A small network was shown many inputs. Here are its activations along a few directions, one row for each input.
In each table, some parts of the input vary, and every possible input appears once, in random order.
A made-up example of a description, with smaller parts first: ring(8) and (point or line(11) or (values(3) and line(4))).
Shared parts are said once, and a part with two or three values counts as separate values.
In the rows, zero is written as 128.

Other details of the inputs shift rows strongly along two fixed directions, in all tables alike. That doesn't count.

Table:
row 1: [140 160 135 116 117 128 122 135 133 136 138 133 158]
row 2: [126 145 113 117 120  98 153 139 111 137 121 130 116]
row 3: [ 86  77 108 131 153 173 144 109 130 105 111 130 145]
row 4: [114 122  90 147 127 136 127  99 155  86  98 137 156]
row 5: [117  42  98 191 169 191 128  46 170  27  89 121 180]
row 6: [118 149  48 221  82  50 131 101 182  77  68 120 120]
row 7: [138  99 158  99 147 149 152 130  79 143 128 138  97]
row 8: [126 178 107 145 109  79 122 122 158 133 118 136 146]
row 9: [142 184 173  96 130 107 108 154 124 182 170 134 139]
row 10: [113  47 179  46 182 224  98 167  72 126 154 149  91]
row 11: [157 114 157  84 152 154 130 123  89 115 131 147 110]
row 12: [119 216  66 207  85  37 151 109 183 142 123 109 152]
row 13: [ 99  46  73 161 144 199 143  66 157  22  60 138 180]
row 14: [148 142 137 137 118  99 117 138 121 136 129 134  75]
row 15: [120  71 124 156 159 188 108 113 147  87 139 118 139]
row 16: [139 105 146  96 154 151 153 125  87 127 136 136  98]
row 17: [102  41  98 185 143 201 130  55 172  35  70 132 190]
row 18: [158 136 209  79 148 141 100 157 101 179 182 132 136]
row 19: [166 132 205  60 148 129 113 149  70 171 157 152  88]
row 20: [118  73 119 144 156 183 146 103 126  94 130 115 159]
row 21: [114 109 176  71 118 161 125 131 128 172 142  92 139]
row 22: [129 192 124 131 103  84 143 150 133 174 152 119 143]
row 23: [134  94 168 100 154 144 144 124  83 146 137 138  88]
row 24: [141 194  94 170 104  33 134 108 157 120 100 131 131]
row 25: [140 110 153 118 136 171 107 159 115 141 155 123 128]
row 26: [141 111 139 103 152 159 113 136 100 117 146 138  78]
row 27: [131 137 190  54 134 144 106 173  95 180 158 148 129]
row 28: [167 212 128 135 111  41 126 120 124 151 134 133  99]
row 29: [ 81  40  61 179 147 203 123  82 171  29  75 132 151]
row 30: [ 95  39  57 176 152 190 129  78 151  16  69 132 131]
row 31: [117 130 186  33 110 137 123 162 107 200 149 105 115]
row 32: [129 192 136 133  95  79 142 160 132 193 147 118 142]
row 33: [125 152 135 140 106 123 104 159 146 151 149 127 128]
row 34: [148 207 129 155  68  23 136 120 177 186 134  76 130]
row 35: [152 210 127 142  88  16 127 139 140 163 118 134 117]
row 36: [109  85 103 140 135 198 117 125 142  82 122 128 150]
row 37: [143  67 198  69 171 219 108 142  84 137 155 136 149]
row 38: [115 114 137  92 120 172 110 175 112 144 134 140 121]
row 39: [117 169 125 163 104  80 141 130 152 165 139 116 147]
row 40: [122 127 159  63 153 135 133 162  76 169 160 136 100]
row 41: [118 189 132 128  94  57 140 158 134 192 142 126 124]
row 42: [150 157 111 154 102  90 128 135 131 127 111 131  91]
row 43: [151 173 141 113  86  43 142 112 135 172 117  96  84]
row 44: [113 172 112 165 120  89 144 121 154 152 141 115 149]
row 45: [144 138 176  47 153 136 108 164  78 161 159 147 107]
row 46: [154 197 130 108 103  59 129 149 119 154 128 138 121]
row 47: [106  65 117 122 142 162 154 117 101 103  92 133 130]
row 48: [137 194 126 115  67  18 140 132 146 181 109  93 102]
row 49: [ 94  77  32 204 113 161 140  80 183  23  60 128 159]
row 50: [138  81 131 133 153 182 123  99 132  81 126 127 168]
row 51: [120 201  67 201  63  35 123 135 191 131 105 124 127]
row 52: [136 190  97 217  90  32 149 107 178 146 127 103 148]
row 53: [131 106  94 175 128 149 123 113 157  80 122 116 145]
row 54: [121 110  81 213 117 118 158  81 166  89  91 108 166]
row 55: [143 217  88 198  68  40 136 114 186 135  99 123 168]
row 56: [137 146 180  52 125 149 113 178  88 181 149 149 132]
row 57: [136 109 142 119 153 172 101 145 125 126 170 121 126]
row 58: [ 98  69 114 127 164 160 150 105 112  95 106 131 123]
row 59: [150 136 190  46 134 133 115 178  70 175 143 150 113]
row 60: [111  56  97 141 132 181 126 123 121  66  80 137 123]
row 61: [134 129 167  95 158 149 125 149 100 171 187 118 130]
row 62: [105  64 157  55 169 233  99 166  94 125 158 146 113]
row 63: [116  92 127 128 156 191 116  99 139  89 122 133 168]
row 64: [166 177 168  95 137  81 118 134 100 165 151 143  89]
row 65: [117 199  60 186  75  39 162 118 172 132 102 119 147]
row 66: [120  91 112 108 136 165 120 144 111  93 116 138 113]
row 67: [144 107 137 101 144 161 122 140  99 111 137 140  88]
row 68: [111 134 154  67 145 149 129 166  94 178 166 135 120]
row 69: [137 105 163 121 141 162  99 155 123 142 165 122 123]
row 70: [140 107 149 103 156 155 110 137  99 123 147 139  73]
row 71: [135 243  93 189  76  27 114 150 185 165 147 116 126]
row 72: [130 136 144 143 148 117 137 126 131 152 162 111 138]
row 73: [116  97 158  89 145 140 141 148  86 152 134 137 109]
row 74: [134  88  59 224 117 114 156  35 169  23  32 131 148]
row 75: [114  98 127 131 126 189 111 144 132 116 126 130 144]
row 76: [147 120 161 104 160 161 108 127 115 131 165 128 147]
row 77: [104  30  83 187 176 178 167  37 135  30  72 127 124]
row 78: [117 199  69 193  69  35 163 123 171 146  94 119 147]
row 79: [141 128 167  77 160 136 139 139  75 162 164 137  81]
row 80: [126 147 158  82 137 163  94 179 113 170 185 132 117]
Description of these inputs: line(5) and (point or (values(3) and ring(5))).
Q: The inputs of row 68 and row 61 match in every part but the line(5) part. If row 31 is changed in the same way as row 68 into row 61, which row does it become?
A: row 34
Q: Which other rows does row 70 become when the ring(5) part takes its other values? List them by row number.
A: row 14, row 26, row 42, row 67
Q: Which other rows does row 1 become when the line(5) part takes its other values? List them by row number.
A: row 11, row 13, row 46, row 50
Q: Which other rows does row 45 become when the values(3) part takes its other values? List them by row number.
A: row 30, row 40

Table:
row 81: [114  58  78 164 130 177 128 115 144  51  95 143 117]
row 82: [132 184  76 159  89  78 135  95 178  97 102 118 141]
row 83: [157 166 100 198 100  73 142  97 158 111 120  99 127]
row 84: [151 152 156 133 147  92 130 133  93 154 149 155 100]
row 85: [138 154 130 103 132  94 130 147  90 138 120 169  99]
row 86: [151 151 147 125 149 104 112 130 121 139 165 120 107]
row 87: [135 133 151 105 102 102 135 135 103 157 119 125  86]
row 88: [147 151 157 145 122 128 123 154 126 173 153 126 160]
row 89: [133 119 185  81 147 185 125 137  99 168 178 121 128]
row 90: [120  82 108 163 157 186 131  64 166  68 110 110 152]
row 91: [140 157 159 133 130 114  98 140 143 153 159 129 147]
row 92: [ 92  54  99 157 159 151 162  81 127  73  85 121 143]
row 93: [139  89 146  83 149 179 111 127  99  95 102 154  93]
row 94: [136 159 128 104 140 100 133 153  94 137 142 140 119]
row 95: [127 133 143 101 129  90 124 126 114 152 119 137  80]
row 96: [108 152 146  98 137 105 155 127 117 171 145 121 138]
row 97: [104  73 146  84 148 186 158 126 104 145 134 117 139]
row 98: [126 137 166 106  93 115 120 151 129 179 137 111 144]
row 99: [ 98  78  77 159 138 197 135 108 169  62 118 124 156]
row 100: [ 99 173  52 203  99  87 115 152 173 118 126 112 115]
row 101: [131  79 178 118 140 204 109 131 120 128 146 126 159]
row 102: [152 149  86 215 102  59 153 103 147 116  99 134 114]
row 103: [147 152 121 108 124 112 139 159  95 144 137 131 119]
row 104: [150 158  85 214 111  66 155 105 154 115 118 109 136]
row 105: [147 174 110 201  95  84 112 102 194 116 111 109 160]
row 106: [121 134 149 106 133  88 148 137  99 158 120 149  95]
row 107: [150 155 136  99 110 114 132 152 103 135 136 124 113]
row 108: [111  90 151  95 154 187 114 140 105 109 123 157 170]
row 109: [146 170  78 167  95  71 127 106 159  87  97 114 124]
row 110: [137 165 148 125 129 125 143 140 118 175 169 118 137]
row 111: [103  78 104 167 166 176 134  60 159  57 119 122 160]
row 112: [117 155  86 196  83  66 156 119 179 132  93 110 170]
row 113: [119 153  85 170 108  48 140  95 161 114 103 105 116]
row 114: [140 131 147 102 122  94 126 135 123 145 118 129  81]
row 115: [107  51  92 161 146 160 168  90 128  73  84 109 142]
row 116: [139 153 124 113 121 119 118 189 127 147 172 124 106]
row 117: [105 153 116 128 119 133  97 190 122 163 148 146  74]
row 118: [101  83 104 176 172 178 155  65 150  74 115 127 168]
row 119: [113  51 103 146 145 161 139  76 151  66  81 101 126]
row 120: [130  89 152  86 140 195  98 139 123 103 121 137 152]
row 121: [132 170 130  82 133 115 117 137 121 147 152 138 129]
row 122: [135 164 170 140 136 112 115 153 128 169 162 136 158]
row 123: [159 141 151 122 146  96 111 129 112 148 152 147  90]
row 124: [147 155 123  94 134 100 112 145 111 131 143 135 112]
row 125: [117  71 167  86 140 183 110 128 132 131 124 118 144]
row 126: [143 159 140 108  95 124 103 154 123 153 129 131 153]
row 127: [110  71  90 161 127 184 136 107 143  70  76 139 187]
row 128: [125 174  74 195  79  88 113 144 195 118 120 124 161]
row 129: [144 153 129  96 128  98 112 139 108 130 118 162  87]
row 130: [129 131 144 112 113  98 154 146  97 168 117 134  92]
row 131: [122 118 178  53 144 162 122 141 110 172 156 112 116]
row 132: [167 148 164 120 128 109 110 130 114 146 146 133  85]
row 133: [130 167 123 101 119 121 144 150 108 156 143 131 142]
row 134: [120 143 154 102 115 101 107 141 138 168 141 122 140]
row 135: [127  69  92 149 125 174 137  85 125  49  59 144 118]
row 136: [ 81  82 137 118 140 220  85 183 131 134 154 139 144]
row 137: [128  80 131  97 147 180 141 139  78 103 102 162 106]
row 138: [163 154 159 121 135 112 113 140 124 146 162 108 106]
row 139: [116 166  92 166  83  74 161  92 168 138 106  95 140]
row 140: [132 164 140 103 117 109  98 153 133 141 137 146 147]
row 141: [155 150 100 204  96  72 138  88 154 108  98 127 109]
row 142: [134 138 151 100 109 104 137 141 107 164 140 103 104]
row 143: [108 101 137  81 168 187 138 122  98 109 137 147 150]
row 144: [ 80  89 123 106 153 222 105 164 130 135 164 129 127]
row 145: [115 143 159 106 120 101 128 153 121 182 141 130 153]
row 146: [102  82 147  75 164 174 130 110 117 128 139 122 130]
row 147: [139 167 133  93 107 127 133 138 120 152 140 124 132]
row 148: [130  79 160 115 187 175 130 123  92 114 156 133 126]
Q: The inputs of row 97 and row 130 match in every part but one. If row 90 is changed in the same way as row 97 into row 130, which row does it become?
A: row 132
Q: The inputs of row 126 and row 147 match in every part but one. If row 128 is changed in the same way as row 126 into row 147, which row does it become?
A: row 99
Q: What is each input in this table made of?
A: line(4) and (values(2) or (values(3) and ring(5)))
Q: Which other rows does row 93 become when the values(3) part takes its other values? List them by row number.
A: row 114, row 132
Q: Which other rows does row 83 become when the line(4) part takes its other values? List them by row number.
A: row 89, row 101, row 141
Q: Which other rows does row 116 become when the values(2) part takes its other values? List them by row number.
A: row 100
Q: Which other rows does row 137 become when the values(3) part takes its other values? List them by row number.
A: row 102, row 130

Table:
row 149: [126  68 182  58 193 234 105 150  79 130 182 137 130]
row 150: [135 163 131 145 103  88 132 102 167 146 124 106 154]
row 151: [ 97  54 104 116 155 215 121 101 137  62  92 142 164]
row 152: [140 162 111 168 116  59 173 103 134 136 113 123 151]
row 153: [125  32 107 131 160 192 143  77 108  45  71 134 103]
row 154: [132  62 205  66 189 230 105 138  87 141 183 133 130]
row 155: [135 151 125 149  97  97 121 118 154 129 111 115 156]
row 156: [146 212 190  41 116  91 111 193 102 222 194 125 123]
row 157: [127 186 175  64 124 107 121 196 103 225 202 120 101]
row 158: [147 151 119 180 113 100 116 124 155 124 130 124 139]
row 159: [121 165 107 165 119  80 162 110 126 138 102 134 139]
row 160: [148 152  93 159 110  49 143  98 131 106  88 128  80]
row 161: [123  37 108 133 150 199 143  78 110  50  81 132 107]
row 162: [131 163 108 146  90  97 118 132 155 124 102 133 154]
row 163: [123  71 171  54 186 236 100 167  76 123 176 154 124]
row 164: [105 149  80 153 111 111 130 143 149 126 125 125 131]
row 165: [141 182 192  71 107  96 106 212  97 233 193 116 101]
row 166: [140 156 102 174 111 105 115 135 153 114 124 143 137]
row 167: [ 95  69  86 194 130 154 150  68 175  78  96 100 154]
row 168: [117 149  96 165  93 104 128 149 153 130 114 123 128]
row 169: [134 155  95 156 115  43 144  97 136 106  86 138  82]
Q: What is each input in this table made of?
A: values(2) or line(4) or (values(3) and ring(5))
Q: What sort of input is row 162?
A: values(3) and ring(5)
Q: A walk changes only the ring(5) part. It starts at row 155 and steps to row 150. List the rest of the walk in order.
A: row 156, row 151, row 162
Q: Which other rows belong to the same alternative as row 169? List them by row number.
A: row 153, row 160, row 161

Table:
row 170: [ 92  54  60 200 137 184 151  52 182  35  68 109 182]
row 171: [132 165 106 156 113  86 131 124 138 125 120 132 122]
row 172: [119 100 131 122 134 171 119 130 128 111 125 130 142]
row 173: [129 113 146 107 141 154 117 156 111 137 154 134 119]
row 174: [135  97 148 111 147 151 134 110 114 120 130 125 134]
row 175: [124 167 133 137 111  97 128 143 142 160 147 119 146]
row 176: [130 154  98 162 109  98 122 125 155 124 121 126 126]
row 177: [133 169 118 141 105  96 120 144 147 145 131 127 136]
row 178: [145 163 129 143 117  82 137 115 138 143 129 119 126]
row 179: [113  99 144 110 137 162 125 130 127 133 140 124 151]
row 180: [138 156 118 164 118  86 142 101 142 129 115 119 134]
row 181: [133 155 112 141 108  73 137 121 128 131 106 127 106]
row 182: [127  96 144 100 144 149 137 131  94 124 122 138 102]
row 183: [129 116 152  86 147 153 118 146 100 137 146 140 112]
row 184: [138 171 122 140 108  91 118 149 143 150 140 125 116]
row 185: [133 127 159  87 137 160 114 168 107 158 157 134 129]
row 186: [125 104 137 105 147 158 123 130 115 115 129 140 119]
row 187: [129  99 145  92 144 150 132 130  93 126 123 134 101]
Q: The inputs of row 184 and row 173 match in every part but one. If row 186 is changed in the same way as row 184 into row 173, which row does it become?
A: row 171
Q: What is each input in this table made of?
A: values(3) and (point or line(5))
Q: Which other rows does row 172 become when the values(3) part takes its other values? List them by row number.
A: row 177, row 185
